A =
[[135 137 126 116 138 116 123 134 137 137 135 134 121 119 136]
 [138 117 121 111 116 128 118 139 140 136 140 124 124 115 135]
 [143 115 136 123 133 125 110 133 135 131 134 139 120 123 142]
 [141 132 126 137 148 108 132 116 119 118 117 148 134 136 124]
 [121 144 124 112 125 133 126 139 142 145 142 119 119 114 129]
 [121 143 140 119 124 143 123 136 144 145 142 120 117 118 142]
 [129 118 114 108 114 126 122 140 141 138 141 122 126 114 125]
 [138 140 143 125 142 125 116 122 128 131 126 138 114 121 142]
 [113 125 124 121 106 146 128 140 137 138 138 106 128 122 127]
 [142 126 139 114 130 128 108 132 139 134 134 134 114 116 149]
 [131 116 110 129 123 115 134 129 125 119 124 128 138 133 108]
 [144 119 136 123 135 125 107 129 134 127 129 140 117 122 144]]
Rows and columns are counted from 1.
(1, 1) => 135
(3, 1) => 143
(8, 11) => 126
(12, 6) => 125
(8, 7) => 116
(2, 10) => 136
(11, 3) => 110
(8, 3) => 143
(6, 1) => 121
(8, 1) => 138
(10, 7) => 108
(9, 12) => 106
(5, 13) => 119
(12, 5) => 135
(12, 13) => 117
(6, 9) => 144
(4, 4) => 137
(10, 11) => 134
(8, 2) => 140
(10, 2) => 126
(11, 4) => 129
(8, 10) => 131
(8, 14) => 121
(7, 11) => 141
(6, 15) => 142
(3, 7) => 110
(6, 3) => 140
(12, 3) => 136
(9, 1) => 113
(8, 4) => 125
(4, 1) => 141
(2, 12) => 124
(12, 14) => 122
(3, 8) => 133
(5, 9) => 142

x =
119  155  127  127
100  132  118  127
139  130  154  130
135  155  135  131
111  142  113  129
148  147  131  127
124  124  157  127
141  147  106  128
Rows and columns are counted from 1.
(1, 1) => 119
(4, 3) => 135
(2, 4) => 127
(1, 2) => 155
(2, 3) => 118
(5, 1) => 111
(5, 4) => 129
(2, 2) => 132
(5, 3) => 113

M =
[[121 127 129 134 129 121 128 153 125 139 143 121 144 127 123]
 [122 130 124 120 120 144 129 116 128 127 113 121 116 131 121]
 [123 128 129 126 125 133 127 134 125 127 127 125 135 128 115]
 [131 130 129 127 128 126 126 127 130 122 132 129 129 130 129]
 [126 125 128 127 128 130 129 127 126 127 129 128 127 125 127]
 [127 129 122 128 129 130 127 132 126 128 122 130 123 128 127]]
Indices start at 1.
(1, 1)	121
(4, 6)	126
(4, 14)	130
(2, 2)	130
(5, 6)	130
(3, 12)	125
(3, 14)	128
(3, 13)	135
(5, 12)	128
(2, 9)	128
(2, 12)	121
(5, 15)	127
(3, 7)	127
(2, 7)	129
(2, 8)	116
(2, 3)	124
(3, 1)	123
(4, 10)	122
(1, 11)	143
(1, 15)	123
(6, 4)	128
(3, 2)	128
(5, 7)	129
(4, 8)	127
(4, 2)	130
(6, 7)	127
(4, 7)	126
(4, 9)	130

m =
[[144 142 110 149 151 148 140 130 146 141 111 144 154]
 [155 146 121 124 113 115 109 122 117 154 150 141 111]
 [115 110 157 108 115 117 122 136 114 109 145 109 114]
 [133 131 129 130 130 130 129 130 129 131 130 131 131]
 [109 133 128 122 110 112 133 120 127 124 132 132 108]
 [151 129 138 122 126 126 112 134 118 137 147 126 125]
 [120 133 123 133 128 128 138 125 135 127 121 134 128]
 [147 124 138 128 138 137 121 139 125 130 136 123 139]
 [136 113 155 112 123 124 114 140 113 119 149 111 122]
 [135 131 125 138 143 141 135 133 136 132 121 132 145]
 [109 133 122 133 126 126 143 123 137 123 117 135 125]
 [115 123 134 129 133 133 139 132 133 117 121 125 134]
 [119 130 134 118 110 112 125 124 121 127 140 128 108]
 [115 131 119 144 146 144 151 129 147 122 104 135 148]
 [139 134 120 144 151 148 138 134 141 135 114 136 153]
 [112 148 101 148 133 132 152 116 150 136 104 151 134]]
Indices start at 1.
(1, 1) = 144
(2, 2) = 146
(7, 7) = 138
(16, 1) = 112
(11, 5) = 126
(12, 13) = 134
(11, 11) = 117
(11, 4) = 133
(9, 2) = 113
(3, 4) = 108
(10, 12) = 132
(4, 12) = 131
(3, 5) = 115
(3, 1) = 115
(11, 9) = 137
(11, 12) = 135
(14, 1) = 115
(10, 3) = 125
(5, 1) = 109
(1, 12) = 144
(2, 11) = 150
(8, 12) = 123
(1, 8) = 130
(4, 3) = 129
(16, 11) = 104
(6, 13) = 125
(9, 6) = 124
(8, 9) = 125
(2, 1) = 155
(8, 5) = 138
(7, 13) = 128
(14, 13) = 148
(5, 9) = 127
(6, 10) = 137
(15, 8) = 134
(7, 8) = 125
(6, 8) = 134

data =
[[131 138 130 149 125 125 126 126 106 141]
 [122 125 130 134 141 123 130 130 132 127]
 [122 129 130 134 141 123 130 130 130 129]
 [ 99 129 112 134 128 123 125 125 109 141]]
Indices start at 1.
(1, 1): 131
(2, 5): 141
(1, 5): 125
(4, 3): 112
(1, 8): 126
(2, 4): 134
(1, 4): 149
(4, 7): 125
(4, 8): 125
(1, 2): 138
(1, 9): 106
(4, 2): 129
(3, 5): 141
